Each row below holds a small network's activations on one input, seen along a few directions.
Each table varies a few parts of the input and shows all the possible inputs, shuffled.
Descriptions start from the smaller parts, as in this example, which fits no table here: one of 5 places around a ring, together with either a single point or one of 11 places around a ring or (one of 3 separate values, together with one of 4 places along a line).
Shared parts are said once, and a part with two or three values counts as separate values.
In the rows, zero is written as 128.

Other details of the inputs vary at random and push rows far along two fixed directions, the same in every table; ignore that.

Rows:
row 1: [129 125 132 125 133 124 117 136 131  99 144 126 164 123]
row 2: [129 123 116 117 130 121 110 126 132 107 122 115 165 112]
row 3: [127 132 149 117 110 106  98 165 113  72 118 113 125 123]
row 4: [125  88  75 157  85 145 170 121  65 183 150 161  67 150]
row 5: [118  91  34 177  92 147 159 114 101 195 136 149  35 127]
row 6: [124  91  87 150  69 132 148 126  70 162 146 160  78 131]
row 7: [119 128 108 146  80 136 148 124  87 178 122 148  69 135]
row 8: [131 130 150 115 151 122 125 144 127  98 126 116 136 139]
row 9: [128 159 159 118 133 127 115 135 143 115 115 110 157 136]
row 10: [139 140 165 110 181 143 149  73 186 173 134 148 188 121]
row 11: [124 124 118 123  93 109  93 156 108  86 123 109 144 104]
row 12: [117 163 153 130 101 120 102 172 115  88 119 104 130 136]
row 13: [141 127 166 117 188 155 173  54 186 199 149 169 180 135]
row 14: [137 133 160 128 179 156 177  70 168 196 154 170 157 144]
row 15: [132 128 135 112 138 115 117 136 127 105 112 116 128 123]
row 16: [120 140 104 139 127 116  92 168 144  80 106  89  91 112]
row 17: [118 163 119 144 143 138 105 134 179 123 113 102 126 112]
row 18: [132 130 152 121 141 118 126 145 124  97 132 128 127 134]
row 19: [127 135 137 117 112 107 103 167 104  78 109 100 113 138]
row 20: [134 125 147 106 147 116 117 127 140 110 123 125 144 119]
row 21: [137 112 121 120 154 136 143  98 140 146 135 131 167 134]
Description of these inputs: one of 3 separate values, together with either a single point or one of 6 places around a ring.
- Change only the choice among 3 separate values in row 11. List by row number the other rows that result. => row 10, row 20

Rows:
row 22: [127 126 126 129 134 130 124 126 139 126 130 127 134 124]
row 23: [130 134 147 124 128 127 133 125 128 131 132 137 135 130]
row 24: [130 133 132 128 131 127 126 124 141 130 125 126 128 128]
row 25: [134 120 139 118 133 123 134 122 123 127 128 133 134 134]
row 26: [126 134 130 125 140 128 129 127 133 129 124 124 129 127]
row 27: [128 141 151 123 133 129 130 131 130 125 131 130 139 134]
row 28: [131 124 129 128 139 126 128 127 137 122 130 126 130 126]
row 29: [129 130 129 128 129 130 124 124 141 131 127 125 133 126]
row 30: [132 126 141 118 136 126 132 127 123 124 128 127 136 138]
row 31: [129 129 130 125 143 129 129 128 133 122 127 126 130 130]
row 32: [128 133 125 131 128 131 125 124 138 131 129 124 138 128]
row 33: [129 128 130 129 142 130 130 129 135 123 130 123 129 131]
row 34: [129  96  92 153 120 158 194  79 102 234 141 178  59 149]
row 35: [129 124 122 131 135 129 127 127 134 123 133 125 141 126]
row 36: [131 125 128 124 139 125 128 124 133 123 127 129 130 125]
row 37: [128 137 133 129 135 131 128 128 140 130 125 123 128 133]
row 38: [117 130 110 144  78 116 110 168  91 103 120 118  78 127]
row 39: [133 119 137 117 131 124 128 124 125 123 129 130 143 130]
row 40: [130 121 126 128 136 129 126 127 136 123 132 126 135 124]
row 41: [128 132 144 124 125 129 129 126 127 130 133 136 140 127]
row 42: [126 133 131 130 140 132 128 129 139 125 128 124 129 131]
row 43: [127 130 122 127 133 128 127 124 132 129 128 125 140 122]
row 44: [128 131 130 124 137 125 127 124 135 128 124 126 130 122]
row 45: [130 125 121 127 135 128 127 125 131 123 131 128 140 124]
row 46: [129 134 133 125 134 127 124 123 140 129 121 125 132 124]
row 47: [117 132 103 144  71 120 110 162  86 114 117 117  87 126]
row 48: [118 137 123 140  69 117 111 168  80 104 126 123  99 129]
row 49: [130 122 125 124 136 127 125 125 133 123 129 129 135 122]
row 50: [132 121 132 121 129 126 131 123 121 126 132 130 146 133]
row 51: [127 128 126 123 134 127 125 124 135 128 126 125 135 119]
row 52: [128 130 128 126 130 130 123 123 137 131 123 125 134 122]
row 53: [126 129 122 132 133 131 125 126 137 126 132 126 139 126]
- Describe the family of inputs behind these rows. => one of 4 places along a line, together with either one of 2 separate values or one of 6 places around a ring
- The inputs of row 26 and row 43 match in every part but the place on the line of 4. If row 27 is changed in the same way as row 26 into row 43, which row does it become? => row 48
- Change only the choice among 2 separate values in row 25. List by row number the other rows that result. => row 23

Rows:
row 54: [120 114  74 148 130 146 152 115 109 181 134 156  66 131]
row 55: [134 102 146 117 144 137 152 102 127 166 130 156 102 133]
row 56: [126 134 133 120 115 137 117 133 127 131 126 122 158 119]
row 57: [139 127 144 116 175 137 144  86 173 162 143 153 178 108]
row 58: [142 107 136  94 202 123 126  88 188 122 117 105 183 114]
row 59: [146 125 168 115 185 141 155  98 173 150 143 141 162 152]
row 60: [126 125 115 147 117 140 178 118  84 189 134 156  68 156]
row 61: [133 123 154 107 130 108  98 146 134  76 123 118 158 105]
row 62: [138 121 161  95 156 127 106 119 147 105 124 116 193 122]
row 63: [134 149 134 140 166 137 103 117 194 105 123 102 171 113]
row 64: [128 120 110 141 102 114  97 169  99  75 108 101  87 120]
row 65: [141 124 166  98 186 130 141  86 160 137 123 142 164 130]
row 66: [140  86  99 146 114 133 184  89  93 190 159 183  92 145]
row 67: [133 160 179 116 186 142 129  97 213 140 121 121 189 130]
row 68: [123 163 149 123 121 117  98 139 157 100 117 109 147 121]
row 69: [134 114 122 139 141 149 163  72 166 195 151 168 141 117]
row 70: [133 156 153 127 163 140 145  90 177 159 120 131 156 142]
row 71: [123 140 133 121 125 130 125 133 110 110 130 116 173 127]
row 72: [136 133 147 101 125 113  99 140 116  82 111 106 177 125]
row 73: [122 111  94 132  94 104  99 169 104  79 119  90  99 132]
row 74: [132 103 125 135 113 123 137 127 115 129 153 151 123 131]
row 75: [133 122 156 121 134 124 122 137 140 110 142 131 134 137]
row 76: [133 154 149 123 149 116 102 110 177 108 127 122 194 107]
row 77: [135 113 153 120 149 136 157 106 130 168 123 148 105 144]
row 78: [117  95  77 169  48 161 167 105  75 223 141 172  54 144]
row 79: [131 141 136 130  88 110 119 174  91  89 119 113  95 154]
row 80: [130 124 148 113 127 126 106 141 134  92 141 114 180 138]
row 81: [117 133  95 127  99 104  86 171 116  87 106  81 105 111]
row 82: [142  86  88 160 135 151 173  96 118 181 152 157  79 149]
row 83: [140 117 142 110 141 112 126 114 126 109 124 137 154 114]
row 84: [122 148 153 128 130 135 117 123 170 131 127 128 139 121]
row 85: [139 124 137 119 180 132 158  85 150 153 150 155 182 117]
row 86: [135  93  96 142  95 139 166 107  77 178 149 161 102 161]
row 87: [136 103 126 133 133 139 184  89  95 198 123 165  69 156]
row 88: [112 145 121 125 159 126 102 155 143  77 122 104 149 114]
row 89: [130 127  88 152 113 141 140 134 115 147 125 128  83 122]
row 90: [109 141  91 149  96 129 102 160 124 102 113 113  92 119]
row 91: [125 151 127 131  96 126  99 136 130 111 117 109 162 125]
row 92: [120 152 139 132 100 126 117 162 109 121 114 115  89 133]
row 93: [124 126 139 127 128 123 127 137 125 113 143 134 150 105]
row 94: [114 119  88 137  95 108 101 171  95  94 117  90  92 117]
row 95: [112 149 146 137  95 118 112 185  95  92 118 105  95 134]
row 96: [119 121 110 120 135 121 107 149 119  89 110 117 109 119]
row 97: [125 135 135 130  88 102 103 174  93  78 125 115 103 142]
row 98: [119 164 138 122  92 104  90 176 107  81 112 103 111 119]
row 99: [140 122 125 133 194 152 155  94 174 149 143 130 162 118]
row 100: [122 115  90 141 120 127 122 116 149 147 119 112 112 121]
row 101: [123 116 117 140 115 147 164 105 110 200 142 165  67 136]
row 102: [123 124 135 122 132 144 133 123 124 136 141 128 168 126]
row 103: [119 147 111 127  66 115 100 168  79  98 114 108 123 124]
row 104: [125 140 113 133  91 109 111 150  95 108 123 129 115 110]
row 105: [110 137 138 133  93 123 118 173  98 104 129 120  94 122]
row 106: [124 130 118 123 148 122 107 150 144  77 127 113 143 130]
row 107: [127 138 153 118 179 135 151  97 151 147 140 142 160 131]
row 108: [123 147 121 137 108 130 149 134 100 160 116 136  80 144]
- Describe the family of inputs behind these rows. => one of 5 places along a line, together with either one of 3 separate values or (one of 2 separate values, together with one of 4 places along a line)
- The inputs of row 101 and row 105 match in every part but the place on the line of 5. If row 108 is changed in the same way as row 101 into row 105, which row does it become? => row 60
- The inputs of row 61 and row 69 match in every part but the place on the line of 5. If row 58 is changed in the same way as row 61 into row 69, which row does it become? => row 100
- Change only the choice among 3 separate values in row 99. List by row number the other rows that result. => row 88, row 94
- Change only the place on the line of 4 in row 60. List by row number the other rows that result. => row 71, row 85, row 107
- Change only the choice among 2 separate values in row 91. List by row number the other rows that result. => row 78
- Change only the place on the line of 5 in row 95. List by row number the other rows that result. => row 59, row 67, row 77, row 92
- Change only the place on the line of 5 in row 89. List by row number the other rows that result. => row 63, row 64, row 82, row 99
